A small network was trained on invented records. Each row is its activation on one of them, seen along a few directions.
Records have a field called E. Each example row is followed by its value.
The largest differences between rows may come from other fields.
In the rows, 128 means zero.
[105 109 145 147 130 115 126  90  98 147 135  96 136 128 146  89 133] | e2
[102 136 151 154  98 101  76 119 111 160 118 126 144 133 140  89 128] | e2
[142 145 102  93 138 132 136 144 132  99  83 108 105 170 110 169 132] | e4
[130 137 110  93 148 142 128 123 106 115 108 120  89 129 146 132 169] | e4
[122 126 136 111 131 100  96 158 138 131  84 101 125 141 125 158 136] | e8
[118 122 178 144  92 107  67 161 130 205 185 178 120 112 156  71 114] | e5
[122 128 161 151 107  98  96 139  98 170 156 114 103 121 151  77 147] | e5
[126 134  93 116  93 133 142  82 113 108 140 126 128 136 102 157 106] | e6
[104 176 201 177 108 154  93 194 123 199 180 201 124 112 132  58 106] | e3
[139 138 100 125 145 141 121 109 143 108 128 154 119 118 165  88 156] | e1
[153  80  54  82 166 118 192  39 135  69  84  33 156 123 101 241 154] | e7
[ 96 130 179 187 105 124  50 142 132 200 190 194 135  82 145  30 136] | e2
[136  93  67  89 151 100 148  71 131  75  76  61 141 123 129 178 151] | e7
[145 118  99 113 133 151 138 111 154  82 110 136 129 144 152 129 132] | e1
[121 161 132 146 132 134 144 106 106 144 166 156 133 103 133  66 125] | e6
[112 105 150 170  95 112  86 123 139 167 197 166 132  98 133  59 131] | e2
[133 103 122 141 147 115 111 123 161 106 105 126 151 114 161 116 136] | e7
[133 145 113 144  97 144 126 102 112 112 128 136 126 127 105 146  97] | e6
[135  97  91  98 137  96 150 111 131 110 120  81 114 107 110 209 158] | e8
[120 173 184 193  89 132  63 210 140 199 210 225 103 125 121  21 114] | e3
[116 180 179 157 117 125 132 181 115 175 158 173 122 120 132  61 103] | e3
[127 103 128 108 161 106 156 141 154 121 132  98 131 114 112 167 134] | e8
[143  57  78 103 131 134 140  52 130  79  92  79 137 111 123 213 162] | e7
[153 116  79  58 155 133 203 103 108  67  87  69 114 153 113 211 145] | e4
[127 117  87  82 132 155 142  95 122  81  58 111 137 146 137 172 122] | e1
[103 128 176 142 138 109 123 139 100 179 179 127 124 100 143  81 137] | e5
[128 164 177 149  82 128  72 195 138 190 184 208 117 147 141  66  82] | e3
[127 111  81 117 133 150 134 104 159 105 141 161 123 122 120 135 141] | e1
[117 142 172 155 105  79 108 161 114 168 143 126 116 132 141  70 129] | e5
[132 140 106  90 144 143 133 134 124 109  92 110  99 160 123 158 140] | e4
[123 161 154 193  95 147  78 169 149 159 167 212 135 127 113  51  89] | e6
[115 106 126  91 175 110 161 139 145 112 113  76 138 136 103 190 115] | e8

Here are new rows. What is E for each?
[115 122 145 162 103 109 100 115 113 141 120 108 140 133 143 101 115] | e2
[150 110  75 108 117 147 116  93 143 102 120 143 111 129 143 127 158] | e1
[137  92 103  71 148  96 181 116 115  96  86  55 137 120 126 202 145] | e8
[141  96 131 124 136 112 111 154 158 143 138 129 124 128 143 158 124] | e8
[130  87  89  94 174 118 196  90 154  60  76  56 170 126 106 215 104] | e7
[135  85  93 107 163 128 171  80 170  87 110  83 157 109 102 198 121] | e7
[115 131 138 145 122  86 132 107 112 147 129 107 144 126 138  78 125] | e2
[104 153 137 124 124 142 148 108 107 139 141 151 147 113 140  88 103] | e6
[141 136 156 143 116  99 129 135 117 155 152  95 133 135 108 142 122] | e5
[132 154 127 148 105 132 120 116 109 119 113 134 126 156 128  92 106] | e6
[118 165 135 142 129 130 147 126 129 125 143 145 150 145 101 101  84] | e6
[113 138 186 165 125 112  98 155 119 196 204 158 125  84 139  62 140] | e5
[122  95 121  93 156 111 155 130 127 113  88  61 122 141 123 176 137] | e8
[145 100 111 124 143 112 115 121 170 107  99 134 159 121 133 163 102] | e7
[125  89 133 124 163 126 154 141 135 125 131 100 129 100 137 165 148] | e8
[126 117 170 161 100 114  76 126 107 181 173 138 104 121 121  99 160] | e5
